Here are a small network's activations along a few directions, averaged over the inputs that share one value of a field.
Related values have similar rows: they may be neighbours, one step apart, or belong to one group.
(in the rows, 500 means zero)
Random noise pushes rows far along 2 fixed directions. That doesn't count. These rows show it; they differ only by the noise:
[555 475 393 489 565 520 627 353 513 510 571 550 572]
[488 471 471 523 535 524 607 422 522 402 603 466 434]
[493 456 460 519 550 516 614 394 523 428 590 460 443]
[553 623 445 498 435 603 568 584 496 329 676 666 588]


Values of B:
b5: [457 575 458 638 545 493 504 737 500 415 476 496 503]
b8: [537 690 538 379 186 594 338 697 474 412 567 683 570]
b13: [542 470 548 419 468 511 491 335 510 580 551 572 517]
b3: [559 589 525 434 440 525 523 401 498 491 610 616 582]
b15: [553 622 449 473 374 557 531 611 493 305 670 650 614]
b10: [531 488 557 451 452 484 404 349 451 591 528 486 418]
b9: [545 562 482 503 494 533 430 747 455 588 378 562 608]
b14: [501 633 405 456 497 555 500 757 496 498 410 546 687]
b4: [474 536 536 481 418 488 520 672 519 343 733 543 557]
b2: [531 764 543 413 227 619 317 707 434 392 494 697 557]
b6: [435 374 489 510 538 403 365 534 468 613 350 471 413]
b7: [539 528 493 588 539 511 544 636 500 442 578 692 665]
b11: [572 433 412 482 626 476 626 184 505 631 453 466 529]
b12: [422 411 543 607 609 452 543 543 510 493 456 379 515]
b16: [601 521 436 509 534 550 407 592 476 693 318 658 734]
b1: [504 323 537 457 690 353 452 145 547 849 162 252 373]
The values of B form a ring.
List every value one step from b4, in the order listed. -> b15, b7
List every value one step from b9, in the order listed. -> b14, b16
List every value one step from b2, in the order listed. -> b8, b1
List every value one step from b13, in the order listed. -> b3, b10
